These are the activations of a small neural network, seen along a few directions. Each row is one input.
In each table, some parts of the input vary, and every possible input appears once, in random order.
A made-up example of a description, with smaller parts first: one of 4 places along a line, together with either a single point or one of 9 places along a line or (one of 3 separate values, together with one of 8 places around a ring).
Shared parts are said once, and a part with two or three values counts as separate values.

Other details of the inputs vary at random and push rows far along two fixed directions, the same in every table; ignore that.

Rows:
row 1: -1	7	-3	6	5	5	5	4	-15	13	-14	14	8	-8	-15
row 2: -4	4	15	-9	4	1	2	26	-13	4	-9	-9	18	3	-1
row 3: 10	8	-3	-6	5	8	-7	17	6	-6	8	-14	11	-4	2
row 4: -4	-13	27	-11	0	-10	3	15	3	-18	11	-21	11	16	26
row 5: 5	-12	9	-7	5	6	4	9	2	-13	13	-12	10	3	6
row 6: 8	-24	26	-16	11	0	3	23	3	-27	21	-28	20	13	24
row 7: -1	-29	23	-3	24	-23	-3	-33	-4	-30	8	43	-20	42	34
row 8: 11	-19	14	-20	8	4	-6	39	1	-19	22	-40	27	3	8
row 9: 1	6	-3	5	11	-3	-1	-13	-7	4	-12	30	-8	6	-1
row 10: 3	-2	-13	3	3	2	-5	-22	5	2	-1	19	-20	4	-4
row 11: -14	-29	28	3	0	-33	6	-38	5	-23	5	22	-24	35	39
row 12: 0	28	-33	13	-17	19	3	7	-4	40	-20	-9	4	-38	-41
row 13: 10	4	-4	-8	4	4	-9	19	5	-4	6	-16	9	-3	1
row 14: -6	29	-30	8	-17	17	-2	4	-5	31	-12	-1	-1	-30	-40
row 15: -10	-6	3	4	-7	-14	-4	-16	1	-5	4	10	-11	9	6
row 16: 4	22	-26	8	-4	17	3	-11	3	24	-16	13	-14	-20	-26
row 17: -10	27	-21	13	-17	12	7	-11	-2	26	-16	11	-8	-22	-26
row 18: 4	10	-14	5	-2	2	-4	-7	4	11	-8	4	-9	-6	-6
row 19: -6	-39	29	1	21	-27	3	-34	-11	-31	10	40	-14	41	33
row 20: 7	-23	27	-14	9	-2	4	23	4	-26	20	-28	20	13	25
row 21: 10	-15	24	-18	25	-2	-4	23	-6	-20	7	-5	15	22	22
row 22: -4	4	4	-5	-8	-5	-4	18	-1	1	2	-21	11	-3	2
row 23: 9	3	4	-7	5	5	1	15	6	1	-2	-17	5	-2	5
row 24: -5	-9	14	-7	-2	-2	5	4	2	-3	1	-9	-2	8	7
row 25: 6	10	-19	2	1	6	-8	-6	4	5	1	8	-8	-8	-12
row 26: -3	0	11	-7	-6	2	6	17	1	4	-4	-21	7	-2	2
row 27: -5	18	-27	25	-8	-2	3	-53	6	13	-13	50	-35	-6	-11
row 28: -24	-8	5	24	-2	-35	5	-69	-11	-2	-16	73	-40	27	15
row 29: 7	-6	8	-6	7	0	0	4	7	-7	1	-6	-2	6	12
row 30: 7	33	-36	8	-9	20	-7	6	1	27	-12	1	-1	-31	-36
row 31: -5	6	15	-6	3	-4	3	24	-13	6	-11	-10	18	3	3
row 32: 11	-2	-3	-11	7	11	-7	17	5	-1	4	-17	5	0	-2
row 33: 1	32	-35	14	-17	16	-1	9	-5	34	-14	-8	8	-41	-41
row 34: 6	-4	11	-10	14	10	3	32	-15	1	-3	-13	25	-2	-5
row 35: 1	-1	-9	3	-2	12	7	-6	0	11	-4	3	-5	-12	-18
row 36: -1	4	-6	8	-6	2	9	-5	0	14	-10	-1	-3	-14	-10
row 37: 4	0	13	-5	10	1	4	30	-14	3	-7	-14	25	-3	1
row 38: 6	2	3	-5	-1	6	-1	27	1	-5	10	-28	23	-10	0
row 39: -19	-13	-4	17	-10	-23	2	-62	1	0	-5	48	-42	20	7
row 40: -19	-10	2	19	-10	-23	8	-61	3	0	-9	49	-41	17	10
row 41: 2	-3	11	-2	10	0	4	18	-14	2	-8	-1	17	0	0
row 42: 10	9	-2	-5	4	6	-7	17	6	-6	6	-15	11	-4	4
row 43: -6	9	-31	20	-12	7	3	-34	-1	25	-14	27	-22	-18	-31
row 44: -12	3	4	6	1	-7	4	-14	-13	7	-14	27	-8	8	-4
row 45: 10	-18	15	-18	7	2	-6	39	1	-19	21	-40	28	2	9
row 46: -3	-4	4	-11	-4	7	-2	16	0	3	3	-20	5	1	-5
row 47: -8	-26	25	-8	0	-20	-2	-5	4	-19	10	-7	-5	27	28
row 48: 10	5	-4	-6	4	2	-9	18	4	-4	5	-17	9	-3	3
row 49: -9	6	-8	4	-12	1	1	-7	0	15	-9	1	-8	-5	-11
row 50: -2	-11	-10	6	-2	2	0	-21	0	4	1	13	-14	0	-10
row 51: 10	12	-4	-4	2	10	-1	17	6	1	0	-15	9	-8	0
row 52: 9	-3	3	-7	9	6	-2	3	6	-13	10	-3	0	7	9
row 53: -15	22	-20	21	-19	0	8	-33	0	22	-17	30	-21	-14	-19
row 54: 2	35	-37	13	-14	27	1	11	-4	32	-11	-6	10	-43	-46
row 55: -16	-17	9	10	-3	-25	-1	-49	3	-21	10	39	-29	27	23
row 56: 11	6	-5	-8	7	11	-8	16	5	-8	10	-12	9	-3	-1
row 57: -1	1	-12	6	-8	4	1	-3	0	14	-6	-4	-2	-12	-14
row 58: 6	3	2	-2	5	-4	-6	4	6	-12	8	-6	4	5	15
row 59: 3	6	-10	7	2	2	0	-21	6	-2	-1	20	-15	1	1
row 60: -4	-12	7	12	5	-25	1	-49	9	-20	4	39	-29	25	31
row 61: -2	28	-28	18	-15	15	9	-8	-2	28	-16	7	-1	-33	-31
row 62: -4	13	4	-2	-10	3	5	17	0	8	-4	-20	12	-8	0
row 63: -6	5	5	-1	-7	-3	-1	6	1	-3	4	-8	5	1	4
row 64: -7	5	-4	2	-8	5	6	-8	0	13	-8	5	-11	-5	-12
row 65: 14	-12	14	-19	14	9	-2	24	7	-14	11	-23	9	8	11
row 66: 3	-15	14	-5	3	-1	7	9	2	-6	3	-16	6	2	9
row 67: 6	-25	16	-11	12	-12	-7	-6	9	-24	14	-1	-8	26	28
row 68: -8	37	-26	13	-21	14	1	5	-3	31	-17	-3	4	-32	-32
row 69: 3	-28	20	-4	13	-18	0	-25	10	-27	11	17	-19	31	33
row 70: 3	33	-37	12	-13	28	1	9	-4	30	-9	-3	9	-41	-46
row 71: -8	-1	5	-2	-9	-6	0	3	0	5	-4	-12	0	3	4
row 72: 11	-20	13	-20	9	6	-7	35	0	-20	24	-36	25	4	6
row 73: -14	-13	10	7	-4	-21	-1	-35	3	-18	9	27	-20	22	21
row 74: 7	-8	8	-9	2	10	6	23	2	1	2	-26	14	-8	-3
row 75: 7	1	2	-6	0	9	-2	26	1	-6	11	-26	23	-10	-2
row 76: -9	10	-9	7	-13	-5	-2	-6	-1	11	-5	3	-5	-7	-10
row 77: 6	-9	3	-9	1	9	-1	25	1	1	5	-29	16	-6	-5
row 78: -4	-5	11	-6	-2	0	4	4	1	-8	7	-7	2	7	8
row 79: 9	6	7	-10	15	5	-3	27	-7	0	-7	-7	16	2	3
row 80: 1	1	-8	4	-3	10	8	-4	0	12	-6	1	-4	-13	-16
row 81: -13	9	-3	13	-12	-13	1	-21	0	3	-4	14	-10	1	4
row 82: -9	-7	1	3	-6	-13	-4	-16	0	-6	5	11	-12	9	5
row 83: 6	0	12	-6	15	-5	-2	12	-6	-6	-6	3	9	11	13
row 84: 14	-10	6	-19	13	6	-12	26	5	-18	19	-23	13	8	9
row 85: 1	6	-15	8	-8	1	-3	-1	-1	9	0	-1	2	-15	-15
row 86: -11	2	3	5	2	-6	4	-14	-14	7	-12	28	-8	8	-5
row 87: 13	-4	9	-16	12	6	-9	27	7	-20	17	-24	16	7	14
row 88: -3	-5	-10	12	0	-13	-4	-42	7	-1	-5	34	-31	11	7
row 89: 6	-18	23	-10	7	-10	-2	22	3	-27	21	-28	22	11	28
row 90: 0	11	-9	11	-8	3	7	-4	0	10	-6	-1	3	-16	-7
Description of these inputs: one of 3 separate values, together with one of 5 places along a line, together with either a single point or one of 5 places around a ring.
The inputs of row 9 and row 83 match in every part but the place on the line of 5. If row 2 is changed in the same way as row 9 into row 83, which row does it become?
Answer: row 31
The inputs of row 72 and row 45 match in every part but the place on the line of 5. If row 10 is changed in the same way as row 72 into row 45, which row does it become?
Answer: row 67
Which other rows does row 59 become when the place on the line of 5 takes its other values? List them by row number.
Answer: row 27, row 51, row 52, row 60
Which other rows agree with row 49 in the place on the line of 5 and the choice among 3 separate values? List them by row number.
Answer: row 2, row 15, row 40, row 53, row 63
Which other rows does row 77 become when the place on the ring of 5 takes its other values? List them by row number.
Answer: row 20, row 45, row 74, row 75
Which other rows does row 14 become when the choice among 3 separate values takes its other values? List them by row number.
Answer: row 72, row 84

Rows:
row 91: 5	56	-34	7	-2	39	6	38	-21	56	-40	-3	23	-49	-60
row 92: 12	-26	3	-2	15	-10	-8	-28	14	-31	23	17	-18	23	25
row 93: 9	-23	8	-6	6	-14	-11	-17	20	-35	29	-1	-12	22	33
row 94: -14	8	1	17	-1	-19	3	-38	-8	4	-16	47	-22	13	8
row 95: -7	-15	23	1	14	-23	1	-20	-8	-17	-4	31	-10	30	28
row 96: 26	-3	-8	-18	16	25	-9	35	7	-8	15	-31	19	-10	-9
row 97: -28	39	-49	43	-41	1	12	-63	-3	54	-34	50	-41	-37	-51
row 98: -3	-8	27	-22	-12	2	3	57	3	-7	14	-70	37	-4	11
row 99: -6	-2	1	12	15	-10	4	-33	-17	4	-18	55	-18	14	-1
row 100: 9	-23	3	-2	10	-12	-10	-28	17	-31	24	12	-19	22	27
row 101: -4	63	-33	10	-20	29	3	37	-13	54	-36	-16	22	-50	-52
row 102: -10	-36	28	-4	3	-20	6	-15	-2	-21	11	4	-7	26	25
row 103: -13	-15	-1	14	-3	-10	8	-38	-7	5	-7	34	-22	7	-6
row 104: 3	-14	26	-25	-2	9	3	59	-1	-7	12	-64	37	-2	6
row 105: 20	-1	8	-25	2	14	-12	55	19	-21	29	-66	32	-6	14
The inputs of row 97 and row 94 match in every part but one. If row 98 is changed in the same way as row 97 into row 94, which row does it become?
Answer: row 101
What do these inputs look like to the network?
Answer: one of 3 separate values, together with one of 5 places along a line
Which other rows does row 102 become when the choice among 3 separate values takes its other values? List them by row number.
Answer: row 91, row 92
Which other rows does row 100 become when the place on the line of 5 takes its other values? List them by row number.
Answer: row 92, row 93, row 96, row 105
